Each row below holds a small network's activations on one record, seen along a few directions.
Each row is followed by the record's values for the fields E, H, T, C.
A field that a record lacks is left out.
Other fields move the rows too, some of them a lot.
(in the rows, 500 means zero)
Random noise pushes rows far along 3 fixed directions. That doesn't count. These rows show it; they differ only by the noise:
[420 611 675 459 447 485 461 337 389 486 509 568 362 399 375 485 515 542
 561]
[567 504 684 366 429 444 389 449 505 356 676 414 431 470 382 428 589 730
 416]
[437 507 753 428 525 536 533 395 384 505 563 468 411 293 359 469 604 559
 579]
[390 686 624 494 406 462 431 286 376 498 452 651 323 450 386 504 452 499
 573]
[485 605 508 544 422 472 431 332 455 522 499 637 359 519 476 514 476 426
 519]

[472 578 643 476 526 409 574 462 482 461 477 531 510 375 456 612 470 605
 476] : (T t5; C c2)
[562 449 539 441 503 493 579 620 593 364 567 307 637 541 579 408 585 662
 375] : (T t5)
[734 186 530 341 544 477 547 726 644 359 761 265 639 474 625 466 642 673
 292] : (T t4; C c2)
[557 438 472 536 481 490 560 558 555 432 463 348 661 544 499 474 527 592
 385] : (T t5; C c2)
[781 346 432 598 556 499 402 636 619 512 757 427 501 590 545 589 554 449
 305] : (E e2; T t5; C c2)
[395 536 463 554 458 542 446 451 440 528 269 597 429 586 489 585 397 425
 550] : (T t6; C c1)
[508 498 611 435 492 551 569 455 432 430 549 412 437 472 375 492 545 574
 487] : (T t7; C c2)
[504 351 500 457 473 553 443 589 569 406 528 412 589 498 499 414 555 570
 482] : (E e1; H h2; T t1; C c1)
[419 651 761 449 594 460 486 372 279 568 697 682 243 381 334 614 463 532
 684] : (E e2; T t8)
[466 468 605 425 499 425 434 482 417 411 599 501 541 484 476 500 527 654
 456] : (T t1; C c2)
[386 457 704 437 552 605 376 544 375 459 367 504 419 429 372 441 573 505
 575] : (E e1; H h2; T t6; C c1)
[458 660 496 437 357 473 394 473 488 398 457 462 551 491 521 464 473 598
 508] : (E e1; H h1; T t1)
[595 411 388 455 447 459 593 605 599 473 519 348 575 509 597 528 482 590
 438] : (T t4)
[703 306 574 622 626 518 609 551 586 530 851 506 592 546 563 567 549 479
 507] : (E e2; T t7; C c1)
[526 357 777 412 711 633 481 506 368 497 605 446 465 236 379 457 614 557
 599] : (E e1; H h2; T t3; C c1)
[486 551 387 604 475 489 723 429 541 583 406 521 732 475 558 523 465 431
 505] : (T t7; C c2)
[671 535 562 536 523 445 416 452 533 548 770 621 395 469 505 609 368 609
 450] : (E e2; T t3; C c1)
[556 444 592 531 562 454 499 473 562 446 569 485 577 554 454 470 499 582
 527] : (E e1; H h1; T t7; C c1)
[581 516 547 528 426 448 473 472 456 530 499 599 424 519 486 539 492 585
 517] : (E e1; H h1; T t6; C c1)
[501 568 386 621 471 478 629 362 573 675 447 696 509 399 620 620 458 224
 571] : (E e1; H h1; T t2; C c2)
[384 728 558 574 424 465 455 338 411 439 264 750 389 556 474 496 313 466
 604] : (E e1; H h2; T t5; C c1)
[419 569 572 382 406 395 435 397 454 422 490 485 460 554 324 496 469 689
 463] : (T t2; C c2)
[624 399 477 610 584 474 704 482 556 637 803 649 488 431 576 660 528 265
 545] : (E e2; T t2; C c2)
[531 707 346 523 351 374 535 421 633 390 461 502 632 649 618 474 347 580
 385] : (T t7)
[415 467 608 444 560 484 598 445 478 567 531 519 545 365 475 527 586 480
 502] : (T t2; C c2)
[523 531 497 385 451 439 412 456 538 440 540 413 490 587 482 487 509 593
 432] : (T t2)
[605 467 378 403 420 485 439 596 695 372 617 398 617 607 547 439 488 744
 315] : (T t3; C c1)
[545 655 405 541 351 342 512 441 569 428 586 616 497 505 639 552 402 566
 493] : (E e1; H h1; T t1)
[504 568 358 551 486 503 551 526 557 510 394 516 520 577 582 535 485 410
 462] : (T t5)
[514 447 454 609 542 617 474 512 579 517 561 567 414 480 562 479 501 461
 533] : (E e1; H h1; T t3; C c1)
[480 563 380 571 349 405 377 516 527 426 427 500 536 703 582 413 430 490
 430] : (E e1; H h2; T t6)
[511 259 521 473 579 684 507 670 555 465 492 361 487 556 571 440 615 481
 462] : (T t6; C c1)
[541 583 424 335 324 405 457 550 609 299 557 371 635 564 552 437 456 726
 353] : (T t1)
[618 258 501 494 634 649 371 624 592 402 719 333 440 591 544 429 580 606
 387] : (T t3; C c1)
[680 376 392 508 462 469 492 638 638 416 656 398 517 529 682 524 572 490
 421] : (E e1; H h1; T t4)
[453 555 629 421 579 450 487 455 444 483 602 458 435 404 409 568 527 652
 516] : (T t8)
[581 545 425 452 380 393 357 576 704 325 553 466 526 741 526 504 431 757
 277] : (T t5; C c1)
[638 544 422 514 315 381 390 457 561 380 547 491 556 679 650 469 378 584
 287] : (T t6; C c2)
[424 411 614 438 564 530 642 620 474 491 465 340 583 259 462 514 583 502
 606] : (E e1; H h2; T t4)
[491 500 424 505 391 485 673 528 563 494 481 452 688 336 516 481 526 540
 500] : (E e1; H h1; T t1; C c2)
[538 462 402 551 503 515 418 466 524 467 527 564 457 709 533 523 544 409
 411] : (T t7; C c2)
[478 712 631 490 495 417 512 452 454 514 723 622 407 347 472 537 417 628
 519] : (E e2; T t3)
[427 621 451 531 385 413 270 378 440 419 367 620 414 573 486 493 342 471
 506] : (E e1; H h2; T t1; C c2)
[437 510 543 443 455 586 276 511 566 374 418 502 313 715 383 334 445 567
 475] : (E e1; H h1; T t7; C c1)
[422 508 467 617 601 661 485 457 432 682 199 677 398 464 478 476 450 188
 629] : (E e1; H h1; T t5; C c1)
[589 401 423 571 513 546 267 536 491 457 461 596 393 717 532 512 517 372
 456] : (E e1; H h2; T t6; C c1)

Here are new rows. What are their fields?
[532 460 475 522 570 558 777 519 585 552 490 334 726 360 617 475 542 440
 516] : (T t7)
[644 463 434 546 472 463 688 481 628 424 630 423 614 511 571 503 498 545
 389] : (T t7; C c2)
[478 466 480 443 441 411 570 575 520 459 484 379 568 489 506 536 488 644
 482] : (T t4)
[394 584 447 467 416 484 472 476 453 423 445 499 511 525 529 481 446 502
 488] : (T t1)
[600 555 530 442 443 444 216 405 466 381 569 624 319 632 416 438 402 656
 455] : (E e1; H h2; T t3; C c1)
[512 340 677 494 682 625 614 482 431 722 641 536 471 338 446 582 594 311
 676] : (E e2; T t2; C c1)
[415 695 636 300 382 392 316 375 440 345 482 466 398 576 355 475 429 725
 473] : (T t2)
[243 706 504 575 509 521 528 321 308 573 330 747 428 414 438 550 405 398
 598] : (T t3; C c2)
[390 612 460 572 428 444 581 507 462 567 368 593 514 467 526 536 521 453
 566] : (E e1; H h1; T t6)
[421 660 527 485 439 456 636 369 484 497 423 508 559 496 542 479 454 521
 529] : (T t7)
[510 664 627 549 536 442 456 344 361 541 679 820 356 471 435 671 334 498
 627] : (E e2; T t3; C c1)
[468 567 624 380 437 508 486 496 512 417 410 483 487 490 384 482 452 713
 470] : (T t5; C c1)
[574 523 535 563 505 535 439 468 519 490 475 645 375 523 528 546 484 450
 511] : (E e1; H h1; T t5; C c1)
[513 547 369 613 416 420 593 399 483 582 459 671 562 428 605 588 438 375
 554] : (E e1; H h1; T t1; C c2)
[436 687 516 478 282 329 529 413 482 445 446 502 514 591 516 487 376 660
 428] : (T t6)
[416 732 562 579 451 497 579 354 434 627 529 789 414 335 460 647 303 455
 623] : (E e2; T t3; C c1)
[707 400 350 611 511 528 380 508 566 472 670 500 455 585 593 480 549 466
 392] : (E e1; H h1; T t3; C c2)
[441 518 559 457 448 483 452 516 461 438 428 560 499 550 471 535 489 569
 463] : (T t6; C c1)
[499 460 562 366 505 456 458 497 526 450 572 350 525 520 457 472 579 626
 442] : (T t2)
[393 585 332 653 405 521 771 443 524 675 253 516 654 424 689 546 409 217
 545] : (T t6)
[399 516 732 350 500 583 704 509 435 419 493 312 579 258 290 470 585 648
 525] : (T t7; C c2)
[509 534 548 467 440 484 574 479 504 485 511 498 607 304 558 502 492 532
 518] : (E e1; H h1; T t1; C c2)
[521 451 434 504 437 408 289 484 486 398 533 574 477 638 497 441 499 549
 447] : (E e1; H h2; T t1; C c2)
